Each row below holds a small network's activations on one input, seen along a few directions.
Each table varies a few parts of the input and shows all the possible inputs, shuffled.
A made-up example of a description, with smaller parts first: one of 2 separate values, together with either a single point or one of 11 places along a line or (one of 6 places along a line, together with one of 8 places around a ring).
Shared parts are said once, and a part with two or three values counts as separate values.

Other details of the inputs shift rows strongly along two fixed directions, in all tables alike. That doesn't count.

A family of inputs:
r1: [ -3 -35  22  10 -27  25   8  -3 -29 -26 -55  12   7]
r2: [ 11 -26  14   3 -10  -3 -16  -6 -30 -33 -47  11  15]
r3: [-16   4   7  -5  -8  10  17 -44 -15  29 -11  19  -5]
r4: [-22  47   2  -7 -14  27  23 -54  -4  10  45 -15  -5]
r5: [  7  -6  -9  10   9 -16  14  28   5 -67 -41 -22   5]
r6: [-14 -33  24   9 -28  25  11 -13 -40 -30 -60  16   1]
r7: [  7 -35  22   7   0 -10 -17  18 -12 -28 -44  10  10]
r8: [ 17  10 -38  -2  48 -56  -3  84  62 -11  21 -34   2]
r9: [  6 -14  27  21  -6  14  -3   5 -18 -66  -4 -26   2]
r10: [-20  34 -22 -12   2  11  21 -62   3  74  28  22  -7]
r11: [ 46 -43 -14   6  41 -60 -71 113  29 -28 -11 -15  20]
r12: [-27  32 -31 -11  -7  21  28 -51   1  77  29  21  -7]
r13: [ 10  -3  37  12 -16  17   5  11 -20 -72 -11  -7 -11]
r14: [ 12 -28  17   6  -7  -2 -15  -7 -26 -31 -48   9  13]
r15: [-11 -34  19   6 -37  30  15  -9 -39 -29 -60  12   6]
r16: [ 18  15 -24   2  53 -42 -26  79  68  25  92 -43  -3]
r17: [ 12   0  27  15 -13  18  -2  13 -17 -71  -6  -5  -9]
r18: [  3 -29  28   0 -11   6  -4 -15 -32 -30 -56   9   5]
r19: [-21  35 -24 -11   1  15  22 -58   4  75  26  20 -11]
r20: [ 28 -13 -26 -10  45 -60 -46  82  48  33  30  -8  13]
r21: [ 23 -14 -33   0  53 -50 -44 106  69  47  37  -8   2]
r22: [-12  53  -3  -3 -17  15  17 -32   8  12  51 -10 -14]
r23: [-11  34 -11  -8  -7  17  24 -45   9  11  58  -6 -21]
r24: [ -8  31  20   1 -24  14  14 -18  -4 -21  23 -12 -11]
r25: [  4 -28  18  10  -8   4 -13  -6 -23 -30 -49  16  11]
r26: [ 12  -4 -10 -11  22 -30 -16  19  19  34  14   0   7]
r27: [  8   4  -1  -1  12 -11  -3  24  28 -18  47 -19 -16]
r28: [  4 -33  10  15 -19  22  -4   8 -21 -26 -49  12  10]
r29: [-21  33 -26 -10  -4  19  27 -56   4  77  27  21  -8]
r30: [-10  32 -25 -19   9   2  10 -49   8  71  29  13  -3]
r31: [ -1 -33   4  11 -23  21  -3  14 -22 -27 -49  10   9]
r32: [-13   4   1  -5  -2   8  12 -26  -5  32  -8  13  -8]
r33: [  3   1  -7 -16   0 -17  -3 -13 -10  26   2   3   7]
r34: [-21  41   6 -10 -10  17  22 -38   3  11  48 -19  -6]
Description of these inputs: one of 2 separate values, together with either a single point or one of 5 places around a ring or one of 11 places along a line.
The inputs of r11 and r33 match in every part but the choice among 2 separate values. If r25 is changed in the same way as r11 into r33, which row does it become?
Answer: r7
Change only the choice among 2 separate values in r9. List by row number the other rows that result.
Answer: r16

A family of inputs:
r35: [-35  49 -15 -27 -19  19  51 -98 -15  74  26  11  -8]
r36: [ -5  27 -40 -15  33 -23  11  14  43  69  50   1  -9]
r37: [ -1  23 -26  -9  27 -18 -14   4  35  69  61   0  -6]
r38: [ -9 -10  14   1 -16  14  24 -35 -29 -13 -37   3   5]
r39: [ -5 -13   3   5 -10   7  12   0  -4 -19 -36   7   2]
r40: [  3 -18   9  13 -10   9  -7  19   0 -12 -19   8  -2]
r41: [ 24 -36   2  14  26 -24 -41  91  25 -19  -5  -6   0]
r42: [ -6 -11  24  -3 -29  24   6 -51 -39 -18 -24  14   1]
r43: [  7  26 -39 -21  31 -36  -5   5  39  63  54  -5  -1]
r44: [ -4 -17  24   1 -14   9 -10  -1 -19 -16 -21   6   4]
r45: [-11  -5  -3   4 -23  23  22 -24 -28 -20 -44   9   5]
r46: [ -8  -9  14   2 -10   8  12 -39 -30 -20 -39   4   3]
r47: [-10  26 -20 -15  11   3  10 -16  23  76  55   3  -2]
r48: [ 33 -24   7   8  22 -29 -55  68  16 -27  -5  -3  12]
r49: [ -9  17  34  10 -28  37  20 -30 -20 -66  15 -19 -13]
r50: [ -8  23  21   9 -21  17  33 -30 -19 -66   7 -26 -11]
r51: [ 23 -16   5   5  14 -26 -27  31  -1 -34 -29  -3  12]
r52: [ 22 -32 -13  16  17 -15 -43  92  25 -21  -8  -5   9]
What do these inputs look like to the network?
Answer: one of 2 separate values, together with either a single point or one of 8 places along a line
The inputs of r42 and r43 match in every part but the choice among 2 separate values. If r47 is changed in the same way as r42 into r43, which row does it become?
Answer: r38
Change only the choice among 2 separate values in r36. List by row number the other rows that result.
Answer: r41

A family of inputs:
r53: [ -30   23   14   -7  -38   45   43 -104  -50   17  -27   24   -2]
r54: [ -1  16 -25  -6  16 -12  -1   0  20  49  31   2  -2]
r55: [-11  23 -23 -11   2   1  16 -27   7  54  30  12  -6]
r56: [ 21 -41   3  11  21 -28 -37  75  14 -33 -20  -9  10]
r57: [-18  22  13  -1 -26  31  35 -58 -22  -6   7   2 -11]
r58: [ 17  -7   9   7   8 -14 -20  41  13 -31   9 -12   0]
r59: [  7   2   8   3   0  -3  -9  14   0 -21  10 -12   1]
r60: [ 16  -6   6   2  11 -16 -24  40   9 -31   7 -13  -2]
r61: [-18  -4  23  -1 -35  37  35 -71 -51 -13 -42  20  -2]
r62: [   8  -41   53   26  -32   23   -6    7  -48 -112  -70   -9    8]
r63: [-18 -14  49  17 -50  52  33 -64 -64 -81 -61   2  -3]
r64: [ 23 -48  16  16  12 -16 -33  68  -3 -54 -43  -6  12]
r65: [ -3  22 -20 -10  13  -6   2 -11  18  49  26  10  -2]
r66: [-17  -2  31   9 -34  41  31 -52 -42 -55 -35   2 -12]
r67: [ 16  -7   6   3  10 -16 -22  39  10 -31   8 -13   0]
r68: [ 11  -5  -3   3  11 -23   1  30   9 -45 -18 -17   4]
r69: [-13  28 -22 -13  -1   7  17 -26   9  57  27   8  -1]
r70: [ -9 -11  24   5 -19  21  12 -37 -37 -21 -44  12   3]
r71: [-14  38 -22  -8  11   6  18 -16  25  38  56 -11 -14]
r72: [-21  22  10  -1 -23  33  36 -56 -19  -8   6   1 -14]
r73: [ -7  40 -15 -10   5  -1  12 -20  18  41  58  -8  -6]
r74: [ -4   6  -8  -5  -4   9  11 -19  -5  19   1  12   1]
r75: [ -6  38 -14 -10   5  -1  13 -19  22  38  57  -4  -9]
r76: [ 11 -10 -15   1  13 -16 -21  36  18   4   5   2   4]
r77: [-12   6   4  -3 -25  25  20 -60 -29   5 -20  16  -2]
r78: [  6 -17   2  -1   5 -12 -13  29  11  -2  -8  -2   4]
r79: [ 24 -19   7  14  19 -24 -35  74  24 -43   7 -22   7]
r80: [ 11  -9   6  12   9  -8 -15  42  14 -32   8 -18   1]
r81: [  0  36 -19 -13  12 -11   4  -3  27  41  62  -8  -8]
r82: [ -9  17 -19 -11   7  -6   8  -6  17  52  29   1  -2]
r83: [  16  -44   47   20  -20    8  -24   28  -42 -111  -68  -12    8]
r84: [ 21 -12 -10   7  27 -38 -17  67  26 -46 -10 -27   9]
r85: [  2  -5  -8  -6  10 -11  -6  10  12  17  11   1   2]
r86: [  7 -45  33  13 -15   8 -11   3 -34 -63 -63  -1  10]
r87: [-13   7   4  -6 -16  17  22 -35 -17  18 -11  11  -3]
r88: [ -6  19 -28 -10   8  -3   2  -9  16  47  31   6   1]
r89: [-27   8  38   6 -52  56  50 -92 -58 -47 -37   9 -11]
r90: [-6  4 -7 -7  0 -3  6 -4  6 27  8  5 -3]
r91: [  8 -26  17   7   2  -8 -16  19  -8 -28 -33   4   4]
r92: [ -4  22 -22  -9   9  -7  -1 -13  19  47  27  10  -2]
r93: [ -7  22 -20  -7  12  -8   2 -11  15  51  27   7  -3]
r94: [  8 -18  -2   1  10 -14 -13  27   6  -4  -6   2   2]
r95: [ -7  39 -18 -15   7  -2   9 -21  15  41  57  -9  -6]
r96: [ -3  13 -17 -13  12 -10   4 -13  18  47  31   2  -3]
r97: [ -3  19 -27  -9   9  -5   1 -14  16  47  30   3   0]
r98: [ 27 -46  12  17  12 -16 -38  65   0 -55 -45  -6  14]
r99: [  0  -1 -11   1   4  -7  -5  18   9  18   3   1   1]
r100: [-25  13  38   3 -55  54  49 -98 -62 -39 -31  11  -8]
r101: [ 10 -23   0   2  12 -18 -23  47  16  -8  -9  -9   8]
r102: [ 16 -18   2   5  20 -21 -25  46  15  -8 -11   0   4]
r103: [-11   6   6  -4 -22  26  24 -58 -29   6 -21  16  -1]
r104: [-15  -3  24  -1 -34  36  33 -75 -51 -13 -43  18  -3]
r105: [ 16 -24   1   5  15 -20 -22  37  10 -11 -10  -3   3]
r106: [ -5  -3  14  10  -9  15   8  -2  -9 -39  -9 -11  -5]
r107: [  9 -18  -1   3  11 -14 -15  23   5  -3  -7  -4   4]
r108: [  9 -26   6  10  -1  -8 -16  38  -2 -24 -30   2   3]
r109: [ -5  16 -16 -11  18 -15  -4  -3  23  49  32   0   1]
r110: [  7 -27  18   6   2  -8 -17  18  -6 -29 -33   2   6]
r111: [ -4  19 -28  -9   8  -7  -2   5  24  50  31   2   1]
r112: [ 25 -31  14  20  17 -21 -37  82  19 -63  -9 -23   7]
r113: [ -5  19 -25 -10  11  -2   6  -8  15  49  30   6   2]
r114: [  6   1   7   7   2  -1  -3  18   9 -23  11  -9  -4]
r115: [ 20 -46  11  11  14 -22 -35  65   6 -44 -31  -9  13]
r116: [ -26   13   17   -6  -37   43   46 -100  -53   11  -29   18   -4]
r117: [ 14 -18  -8   5   8 -16 -25  50  17  -9 -10  -1   6]
r118: [ -8  19 -16 -10  13 -10   3 -13  16  50  28   4  -2]
r119: [  6   7 -22  -4  17 -16  -7  14  22  37  24   3  -3]
r120: [ -4  17 -21 -10  13  -9   4   8  22  53  30   0  -1]
r121: [ -3  21 -25  -8  14 -10  -7  -2  23  48  30   5   1]
r122: [ 11  -8 -11   0  13 -14 -16  41  20   9   1   1   4]
r123: [ -4  16 -27  -7  14 -10   1   4  19  49  33   4  -1]
r124: [ -6  21 -19  -7  12  -9   2 -10  17  50  26  10  -5]
What do these inputs look like to the network?
Answer: one of 2 separate values, together with either a single point or one of 11 places along a line or (one of 4 places along a line, together with one of 6 places along a line)
The inputs of r61 and r64 match in every part but the choice among 2 separate values. If r78 is changed in the same way as r61 into r64, which row does it become?
Answer: r101
The inputs of r123 and r55 match in every part but the choice among 2 separate values. If r56 is changed in the same way as r123 into r55, which row does it become?
Answer: r94
Change only the place on the line of 4 in r116. List by row number the other rows that result.
Answer: r64, r70, r120
Start at r92 and move only the place on the line of 4, one step at a time. The first step leads to r77. Which rows follow, in order?
Answer: r76, r117
Change only the place on the line of 6 in r116. List by row number the other rows that result.
Answer: r54, r86, r97, r98, r107
Change only the place on the line of 11 in r100. List by row number the other rows that result.
Answer: r57, r58, r60, r66, r67, r72, r75, r81, r89, r114
Change only the place on the line of 11 in r59. List by row number the other rows that result.
Answer: r62, r63, r71, r73, r79, r80, r83, r95, r106, r112
Change only the choice among 2 separate values in r54. List by row number the other rows that result.
Answer: r119
